A small network was trained on invented records. Each row is its activation on one of them, seen along a few directions.
Here are examples, each followed by its value of one field, MIT.
Records without MIT are marked none.
Other fields move the rows too, some of them a lot.
In the rows, 500 means zero.
Strong random noise was added to every row along 2 fixed directions; ignore it. To show where, here is one row again and again, with new noise each time:
[301 224 692 775 366 623 294 548 862 283 536 445 634 427 569 436 391 851
 318 802 531]
[460 240 667 559 430 439 428 574 680 525 352 610 556 667 283 523 530 534
 551 444 557]
[330 220 680 780 454 719 409 688 892 378 428 453 650 490 416 491 460 753
 426 692 530]
[456 228 653 655 580 702 604 844 811 619 211 561 620 698  92 597 613 466
 674 366 545]

[404 381 556 475 492 496 460 493 603 449 576 511 540 493 536 518 473 491
 439 576 505] => ral
[500 507 478 464 487 405 460 376 423 460 476 512 484 457 584 478 481 548
 463 511 517] => ral
[487 489 565 509 368 238 322 279 507 399 688 475 455 409 652 407 416 634
 359 645 507] => none
[429 402 473 579 700 725 709 875 635 600 333 469 538 611 191 616 617 337
 654 340 485] => risit
[461 494 386 509 494 592 419 465 613 468 428 367 512 432 408 403 316 339
 763 474 439] => none
[549 486 483 557 542 521 516 509 532 563 510 497 472 425 417 497 505 523
 504 554 516] => gazud
[443 471 513 422 507 488 538 538 563 527 515 559 501 543 452 553 502 401
 512 467 529] => kere
[518 605 433 460 377 318 432 363 448 408 588 463 528 409 644 484 443 555
 384 605 474] => risit
[450 368 632 509 354 359 324 400 580 387 552 585 496 516 554 495 396 596
 398 589 545] => tun
[519 479 443 612 715 842 740 832 716 553 361 433 590 454 301 541 634 432
 616 437 433] => ral
[506 449 510 506 503 492 489 592 449 545 486 525 477 550 397 495 492 457
 520 429 511] => rige
[588 598 452 450 430 394 474 347 374 518 584 486 473 410 582 456 456 506
 433 574 490] => gazud
[463 498 467 515 450 415 459 431 560 397 598 454 502 418 528 498 461 593
 406 607 502] => risit
[573 665 397 474 419 493 450 400 350 493 489 462 467 350 668 446 449 689
 483 561 540] => febit
[610 564 445 425 553 497 577 522 364 625 384 542 492 558 402 533 547 438
 629 359 516] => rige
[590 530 478 446 517 445 490 444 446 534 508 553 438 488 445 465 552 439
 513 491 462] => rige
[397 465 481 498 372 315 314 241 441 296 719 490 454 369 814 398 398 607
 265 651 464] => kere
[479 491 511 638 497 611 494 557 568 426 493 481 516 503 532 521 433 553
 448 560 489] => tun
[537 616 428 480 443 476 396 363 387 474 496 465 463 365 638 455 482 657
 449 558 535] => febit
[639 545 520 292 465 154 419 326 375 577 545 620 408 583 515 430 583 307
 528 341 455] => none
[540 593 422 491 465 445 551 507 504 491 496 460 558 436 527 519 490 498
 470 516 480] => kere
[614 515 500 517 560 570 635 650 553 540 378 513 540 561 334 542 542 404
 585 414 474] => tun
[603 509 516 473 301 186 296 238 369 452 417 622 459 548 610 399 401 709
 443 511 589] => godak
[469 365 566 627 409 476 370 438 605 392 493 525 536 536 519 444 467 644
 402 519 499] => godak
[617 558 432 229 426 214 489 305 147 596 594 589 358 616 532 483 527 250
 532 326 483] => febit
[534 312 593 559 424 368 411 507 636 472 413 600 482 604 324 441 503 627
 510 518 532] => godak
[500 487 520 478 598 652 596 570 531 612 454 523 553 502 373 555 600 355
 575 400 474] => gazud

Here are new rows. What is MIT for each?
[444 426 477 520 585 533 588 672 534 538 423 517 493 571 337 554 542 409
 565 388 500] => risit
[439 302 581 790 540 764 554 863 805 540 245 492 599 617 196 541 515 648
 581 444 559] => godak
[554 385 564 584 557 581 530 677 690 500 336 559 548 593 290 448 581 502
 551 474 463] => godak
[488 532 494 360 467 501 515 415 382 487 692 466 466 495 620 506 519 319
 461 547 446] => febit
[585 578 482 548 441 435 444 445 440 470 361 554 483 476 530 487 441 664
 520 494 571] => tun
[512 599 431 546 407 557 462 387 477 401 692 350 503 289 734 446 426 626
 346 739 464] => febit
[487 452 462 483 585 517 634 697 500 598 386 550 471 611 284 566 549 353
 610 312 524] => kere
[531 479 453 347 506 278 512 408 337 556 480 611 410 619 446 526 580 273
 544 298 471] => risit
[401 366 570 434 439 391 410 427 534 408 643 527 499 513 577 508 461 458
 409 580 482] => ral
